A small network was shown many inputs. Here are its activations along a few directions, one row for each input.
In each table, some parts of the input vary, and every possible input appears once, in random order.
Descriptions start from the smaller parts, as in this example, which fits no table here: one of 6 places along a line, together with either a single point or one of 9 places around a ring or (one of 2 separate values, together with one of 5 places around a ring).
Shared parts are said once, and a part with two or three values counts as separate values.
In the rows, zero is written as 128.

Other details of the inputs shift rows strongly along two fixed directions, in all tables alike. That doesn't count.

Rows:
row 1: [123 128 126 143 105 125 138 104 149 121  61 148 132 111 114]
row 2: [133 127 128 151 106 128 140 109 143 121  67 130 137  97 111]
row 3: [125 115 121 122  89 114 123 104 104 108  85 124 117  86  94]
row 4: [119 114 133 113  86 102 110 108  90 111 117 111 103 103 101]
row 5: [142 140 145 157 118 124 146 100 178 140  62 124 127 125 119]
row 6: [120 123 105 119 140 137 112 153 106 136 200 116 131 138 143]
row 7: [121 127  99 125 143 139 124 146 129 140 159 139 129 153 146]
row 8: [127 138 131 135 129 135 143 119 148 129  89 153 141 124 128]
row 9: [120 125 116 126 137 135 118 146 117 135 181 118 133 129 139]
row 10: [120 128 115 117 145 135 122 146 116 136 156 143 129 143 141]
row 11: [136 120 139 108 151 126 117 140 125 120 179 126 118 154 133]
row 12: [140 110 123 110 116 115 108 122 104 105 149 105  98 121 117]
row 13: [120 133 108 131 141 139 126 138 142 141 147 140 138 149 148]
row 14: [118 111 139 113  79  98 113 102  91 106 105 110 100  90  94]
row 15: [132 137 142 153 132 143 148 115 173 117 107 124 148 134 125]
row 16: [125 130 137 129 128 130 129 131 122 122 121 129 139 111 119]
row 17: [112 125 140 103  99 116 122 105 101 107 104 144 117  97  96]
row 18: [137 142 136 155 119 130 145 120 158 136 100 122 139 128 135]
row 19: [138 137 138 131 153 128 129 142 139 151 148 127 127 156 140]
row 20: [120 121 129 110 120 123 116 133  96 115 138 124 125 105 112]
row 21: [136 115 130 111 140 123 116 130 134 117 184 115 108 152 133]
row 22: [159 142 126 159 174 147 143 147 176 140 117 128 152 163 159]
row 23: [129 149 111 162 167 156 148 153 185 158 138 147 159 175 176]
row 24: [117 127 134 114 105 120 127 107 115 113  88 146 125 106 105]
row 25: [121 128 113 115 143 137 124 143 116 136 153 144 129 145 141]
row 26: [140 137 117 147 152 145 142 137 149 144 110 138 151 134 147]
row 27: [121 114 118 121 103 121 119 118 107 116 117 123 122 102 113]
row 28: [128 130 130 131 114 127 144 104 139 123  60 152 130 109 115]
row 29: [122 117 127 110 113 120 115 124  93 112 120 128 121 101 108]
row 30: [121 122 144 107 112 110 117 123  91 115 134 117 114 110 109]
row 31: [148 137 133 139 139 129 132 120 146 135  84 129 131 129 132]
row 32: [131 130 147 121 155 137 135 151 140 142 177 127 121 166 141]
row 33: [135 141 157 144 111 121 149 109 147 121  68 131 137 108 110]
row 34: [120 113 151 104 107 117 117 121 116 118 168 114  93 131 104]
row 35: [123 122 112 124 127 131 118 139 110 130 163 119 127 121 132]
row 36: [124 120 143 122  79 102 122  98 107 108  92 113 108  91  94]
row 37: [144 145 116 167 159 147 153 145 179 159 118 127 151 167 172]
row 38: [144 146 126 158 165 144 152 145 167 155 113 135 151 158 164]
row 39: [141 141 155 152 112 123 155 104 157 124  50 134 141 103 113]
row 40: [111 115 128 103 126 119 106 146  84 131 220 105 106 136 137]
row 41: [136 141 124 149 157 149 142 145 154 145 128 134 159 138 150]
row 42: [138 123 121 127 125 122 116 119 125 128 115 111 112 127 127]
row 43: [138 138 139 145 132 127 144 123 144 134  87 132 139 129 131]
row 44: [102 107 108  87 102 111  96 125  71 110 167 132 100 117 108]
row 45: [104 115 107  94 124 122  99 140  88 126 202 130 116 135 132]
row 46: [118 126 131 107 157 134 118 152 108 124 207 121 129 150 137]
row 47: [135 136 117 143 160 147 137 152 143 145 137 132 152 143 152]
row 48: [130 133 130 129 148 134 127 146 121 142 154 123 132 144 147]
Description of these inputs: one of 2 separate values, together with either a single point or one of 5 places around a ring or (one of 3 separate values, together with one of 6 places along a line).
Change only the choice among 2 separate values in row 46. List by row number the other rows that result. -> row 15

Rows:
row 49: [123 130 111 161 130 134 133 144 145 171 172 106 126 143 155]
row 50: [113 109 141  52 144 116  99 155  60 107 192 158 110 147 117]
row 51: [127 139 151 120 119 134 132 115 108  96  72 133 150  80  85]
row 52: [140 140 150 158 156 155 149 144 149 122 117 122 152 112 132]
row 53: [152 134 127 174 118 124 137 134 140 134 113  98 146 107 143]
row 54: [107 149 139 111 125 124 134 113 138 130  71 180 133 148 135]
row 55: [148 144 128 141 198 163 140 176 141 154 101 151 165 148 175]
row 56: [113 117 116 117  90 116 111 130  64 100 162 103 127  79 112]
row 57: [171 132 154 154 163 129 140 145 151 143  95  98 124 139 138]
row 58: [138 143 177 147 135 138 171 106 190 105  76 154 153 120 107]
row 59: [113  96 120  91  79  87  89 130  37 139 193  78  58 117 111]
row 60: [121 137 176 146  76  98 148  69 179 106  44 131 114 110  84]
row 61: [113 108  47  88 185 144  87 190  91 151 243 146 120 191 191]
row 62: [157 131  74 168 177 165 133 153 208 151 185 120 141 198 185]
row 63: [110 111 160  79 125 124 126 121  95  95 143 159 119 110  78]
row 64: [162 131 180 131 149 124 143 116 154 126 108 120 103 158 119]
row 65: [105 151 100 155 133 159 143 140 156 171 116 142 168 128 156]
row 66: [ 90 136 136 100 126 127 120 118 122 125 158 163 132 140 135]
row 67: [111 133 134 153  65 126 154  94 154 129  50 128 136  69 103]
row 68: [109 117 109 121 103 118 115 128  70 112 132 125 137  81 121]
row 69: [148 121 168 142 114 115 130 119 124 103  91 100 122  86  89]
row 70: [117 121 175 102  67  78 119  63 114 101  67 110  66 111  68]
row 71: [132 138  96 142 149 133 129 150 105 152 100 142 160 127 158]
row 72: [118 109  79 123 125 141 107 120 147 109 164 122 124 125 130]
row 73: [176 124 106 162 110 119 143  89 201 120  36 108 118 141 126]
row 74: [ 76 118 144  84 102 111  99 115  84 106 203 130  99 125  99]
row 75: [132 151 101 165 159 164 150 154 168 199  94 164 174 165 185]
row 76: [143 124 164 109 149 135 129 137 131 122 203 123 110 158 111]
row 77: [104 100  79  74 100 119  91 107  82  95 165 140 106  98 111]
row 78: [173 147  97 170 170 120 139 163 131 167 174  87 145 178 181]
Changing only one part turns row 52 into row 55. The same change can be made to row 74. Which row results? -> row 54
What do these inputs look like to the network? -> one of 5 places along a line, together with either a single point or one of 5 places around a ring
Which other rows agree with row 57 in the place on the line of 5? List them by row number. -> row 59, row 64, row 70, row 73, row 78
Which other rows agree with row 60 in the place on the line of 5? List them by row number. -> row 49, row 53, row 62, row 69, row 76

Rows:
row 79: [110 105 157  76 110 108  83 131  68 108 232 108  83 127  94]
row 80: [124 133 140  89 168 134 124 156 101 122 193 151 136 155 138]
row 81: [101 114 101 102 114 126 112 127  93 123 141 150 125 131 129]
row 82: [145 133 172 151  90 107 146  89 163 107  51 106 127  86  90]
row 83: [115 136 149 113  80 120 149  86 109 101  12 169 134  69  77]
row 84: [124 152 146 121 165 147 147 146 151 133 137 158 139 153 143]
row 85: [128  93 131  95  81  97  80 100  78  98 175  82  67 105  95]
row 86: [112 144 105 139 154 156 131 138 144 157 120 161 145 148 152]
row 87: [134 115 133 108 139 127 114 141 133 135 204 110  94 173 138]
row 88: [127 133  70 161 154 153 124 159 156 168 149 138 161 163 178]
row 89: [154 129 155 153 123 117 144 113 157 132  85  98 128 130 126]
row 90: [153 140 144 154 177 148 148 164 159 148 171  99 144 171 164]
row 91: [156 142 165 139 126 122 152 127 146 126  97 103 139 123 125]
row 92: [161 140 141 176 142 132 154 121 198 139  92 103 140 152 151]
row 93: [134 113 148 109 119 110 121 119 125 113 161 115 101 144 117]
row 94: [146 123 139 165  70  97 140  82 143 109   9 114 124  67  96]
row 95: [125 120  83 133 132 128 103 139 112 143 192  88 104 142 158]
row 96: [153 129 122 163 160 137 133 142 175 152 172  96 134 186 172]
row 97: [145 123 147 151  67  99 140  77 129 114   4 112 126  61  87]
row 98: [143 139 122 171 135 140 151 134 160 148 119 111 158 126 151]
row 99: [159 156 175 153 173 144 162 135 192 143  91 138 149 147 136]
row 100: [ 95 102 134  67 122 108  89 132  65 104 223 140  95 128 105]
row 101: [ 95 106 102  95  64 118 108  77  97  95  69 140 101  85  81]
row 102: [125 130  62 160 149 156 126 151 162 163 154 135 154 162 178]
row 103: [115 115 153  90  80  91 121  88 100  98  76 149  97  90  76]
row 104: [136 154 105 162 173 173 144 167 151 159 124 150 183 141 179]
row 105: [133 157 132 161 153 138 151 123 200 143  87 165 142 166 149]
row 106: [122 143 138 125 163 147 150 139 155 131 142 156 141 158 136]
row 107: [113 126  87 117 140 136 114 165  86 158 180 131 130 134 155]
row 108: [111 122 122  91 137 137 125 142  75 113 142 157 143 119 122]
row 109: [143 123 147 143  98 117 143  73 190 105  54 124 102 112  92]
row 110: [132 137 130 149  98 122 142  71 199 104  21 157 124 119 101]
row 111: [116 139 121 151  81 129 145  99 129 118  37 147 143  71  95]
row 112: [161 160 127 172 177 157 149 164 161 167 128 117 171 141 183]
row 113: [115 106 144  67 116  97  89 134  65 115 223 101  68 131  96]
row 114: [113 102 161  72 119 109  89 137  62 106 227 109  83 126  92]
row 115: [113 141 116 143 153 158 147 145 144 142 107 165 155 140 142]
row 116: [111 119 106 116 119 128 123 146  83 125 145 137 140 105 126]
row 117: [155 142 122 158 183 151 145 172 131 155 149 112 164 145 171]
row 118: [134 114  93 136 138 122 103 149 111 146 190  93 115 143 158]
row 119: [139 139 167 129 161 138 147 144 159 131 140 124 136 156 141]
row 120: [110 144  99 136 168 158 145 157 152 155 158 161 167 162 168]
row 121: [ 95 103 113  61 107 106  76 127  68 104 223 129  80 140 107]
row 122: [110 122 108 130  89 127 127  88 145 118  30 154 132 104  98]
row 123: [171 152 155 165 188 149 152 159 175 150 136 111 168 164 168]
row 124: [113 119 132 109  84 109 125 112  57  93  71 145 125  53  83]
row 125: [114 100 131  88  93  87 100 122  42  99 165  93 104  77  94]
row 126: [109 117  94 129 111 126 110 132  89 131 136 133 124 112 131]
What do these inputs look like to the network? -> one of 6 places around a ring, together with one of 8 places along a line
Changing only the place on the line of 8 turns row 112 into row 98. The same change can be made to row 83. Which row results? -> row 120
Changing only the place on the line of 8 turns row 95 into row 97. The same change can be made to row 109. Which row results? -> row 113
Change only the place on the line of 8 in row 85. List by row number the other rows that result. -> row 82, row 89, row 90, row 91, row 92, row 96, row 123
